A small network was shown many inputs. Here are its activations along a few directions, one row for each input.
Each table varies a few parts of the input and shows all the possible inputs, shuffled.
Descriptions start from the smaller parts, as in this example, which fits no table here: one of 3 separate values, together with either a single point or one of 11 places around a ring or (one of 6 places along a line, together with one of 8 places around a ring).
Shared parts are said once, and a part with two or three values counts as separate values.

Rows:
x1: [-40  -4 -55 -31 -48 -61  -7  -6 -61   4 -12]
x2: [-44  27 -70   2 -21  -3 -42  13  -5   9 -67]
x3: [ 45 -50  18  60  19  23  52  15  86   1  -8]
x4: [ 64 -12  13  43  29 -25  48  33  31  -4  26]
x5: [ 45 -45  51   4  19  28  14  23  91  -4 -18]
x6: [-86  95  36  -1  21  31  -2 -70 -44  34  45]
x7: [ 79  16   5 -21  31 -17  41  42   6 -23  16]
x8: [-11 -36 -45 -14 -26 -33 -50 -34 -67   7 -17]
x9: [-29 -76 -55 -24 -42  -9 -66 -50  11 -16  -1]
x10: [ 65   5  47 -47  23  12   9  58  17  -6  -2]
x11: [-88  80  56  29  -5  55   4 -24 -65  -2  38]
Question: What do these inputs look like to the network?
Answer: either one of 2 separate values or one of 4 places along a line or one of 5 places around a ring

Rows:
x12: [ 12 -59  13 -18 -26 -42  -6   0 -15  -2 -34]
x13: [ 52  15  -6 -30  30  14   0  38  42   8  26]
x14: [-49  -9   5  -9  -8  30 -33 -53   3 -12  -5]
x15: [ -5  30  62  20   4  42   6 -14  -2  17  36]
x16: [ 53 -11  11 -40   4  11  15  44 -21  16 -21]
x17: [-56   7 -45 -11 -43 -19 -27 -10 -47  -9 -10]
x18: [ -7  21  44  30  59  27  15  -7 -13  16  35]
x19: [ -3  31   6  62  32   9  29  66  63   1 -45]
x20: [ 17 -53 -39   1 -10  -2  24 -14  34  14  17]
x21: [-19  37  40 -11  13  48  13 -18  -1  -9  15]
x22: [-27 -24  10  31  31   6 -16 -51 -12  33   6]
x23: [ 45 -39 -17 -20  -4 -12 -65   8   0  -4 -27]
x24: [-28  58  23 -29  -1  10  19 -12  -6 -11  11]
x25: [ 36 -25  46 -17   0 -21  21  47 -17 -29  -7]
x26: [-20 -13 -26  67   9 -12 -14  26  66  -1 -70]
x27: [-44  14 -15 -28 -41  -2 -14 -51  -6  15 -17]
x28: [-38  -8  30  33 -15  20 -43 -48   7   0  27]
x29: [ 23 -33 -39 -23  10   0 -40   3  42  12   6]
x30: [ 10 -55 -18   9 -12 -13  13 -13  21 -32  -3]
x31: [-12  58 -35  -3  14 -45   9  27 -77  -7  19]
x32: [ 67  10 -14   7  19  19  29  11  42 -15  37]
x33: [-11  13 -55  11 -34 -43 -22 -19 -74  12 -14]
x34: [ 38 -22  29  -4 -19   0  78  24   8   4  11]
x35: [-36  57  -8 -29 -13 -24  11  15 -35 -15   8]
Question: What do these inputs look like to the network?
Answer: one of 2 separate values, together with either a single point or one of 5 places around a ring or one of 6 places along a line
Question: Changing only the choice among 2 separate values turns x27 into x24. The same change can be made to x33. Which row results?
Answer: x31
Question: Which other rows does x23 become when the place on the ring of 5 takes its other values? List them by row number.
Answer: x12, x20, x29, x30

Rows:
x36: [-45  50  15 -14   5  63 -21 -13 -63  12  24]
x37: [ 49 -15   0  20  12  12  32  44  68 -28  17]
x38: [-66  69  19  -9  11  -6  13 -37 -18 -16  45]
x39: [-66  -6 -35   3  -4  22 -26 -45  10  38 -24]
x40: [ 68  -7  24   4  18  18 -19  25  69   1   5]
x41: [ 71 -41  27  17  25 -11  41  29  13 -13   5]
x42: [-70 -38  -5 -13 -37  10 -41 -26   8   5 -14]
x43: [-50  42 -62  11  -6 -22 -24  -3 -33   7 -49]
x44: [-47  55  -3 -45  21  39   3 -47 -37 -10  39]
x45: [ 47 -18  28  -8  17 -28  52  43  45  20  -7]
x46: [-50  45  53  32  -7  36 -19  -4 -77  23  13]
x47: [-35  39 -65  45 -26 -28 -13 -25 -45  18 -35]
x48: [ 45 -16  20 -11  27 -11  50  21  59  13 -18]
x49: [ 60  -1   5   7  24  24  11  34  63 -12  15]
x50: [-52 -18 -23  49 -47   0 -15 -60  -1  29 -25]
x51: [ 43 -35  -4  21  38  22  37  46  56 -26  12]
x52: [-25 -36  -8 -46 -40  -7 -43 -32 -23  -5   3]
x53: [ 61  -8  42  -9   7  12  46  16  51   0 -38]
x54: [ 61 -47  12  27  24   1  39  37  29 -35   2]
x55: [-66  48  45  37  19 -10 -11 -15 -42  19  41]
x56: [-19  12 -52 -46  -8 -34 -40   9 -62 -18  -9]
x57: [ 16   3 -49 -40 -41 -43 -19 -10 -82  -5   7]
x58: [-51  13 -46 -22 -12 -21 -33  23 -38 -14 -27]
x59: [ 59 -26  25   2  25 -33  37  39  40  14  12]
x60: [ 62 -10  51   6  12  14   6  11  50 -13 -26]
x61: [ -3 -54 -11 -17 -56 -20 -44 -61 -40  -5  29]
Question: What do these inputs look like to the network?
Answer: either one of 5 places around a ring or (one of 2 separate values, together with one of 5 places along a line) or one of 11 places around a ring
Question: A walk changes only the place on the ring of 11. It starts at x37 and steps to x51. List the rest of the walk in order.
Answer: x54, x41, x59, x45, x48, x53, x60, x40, x49
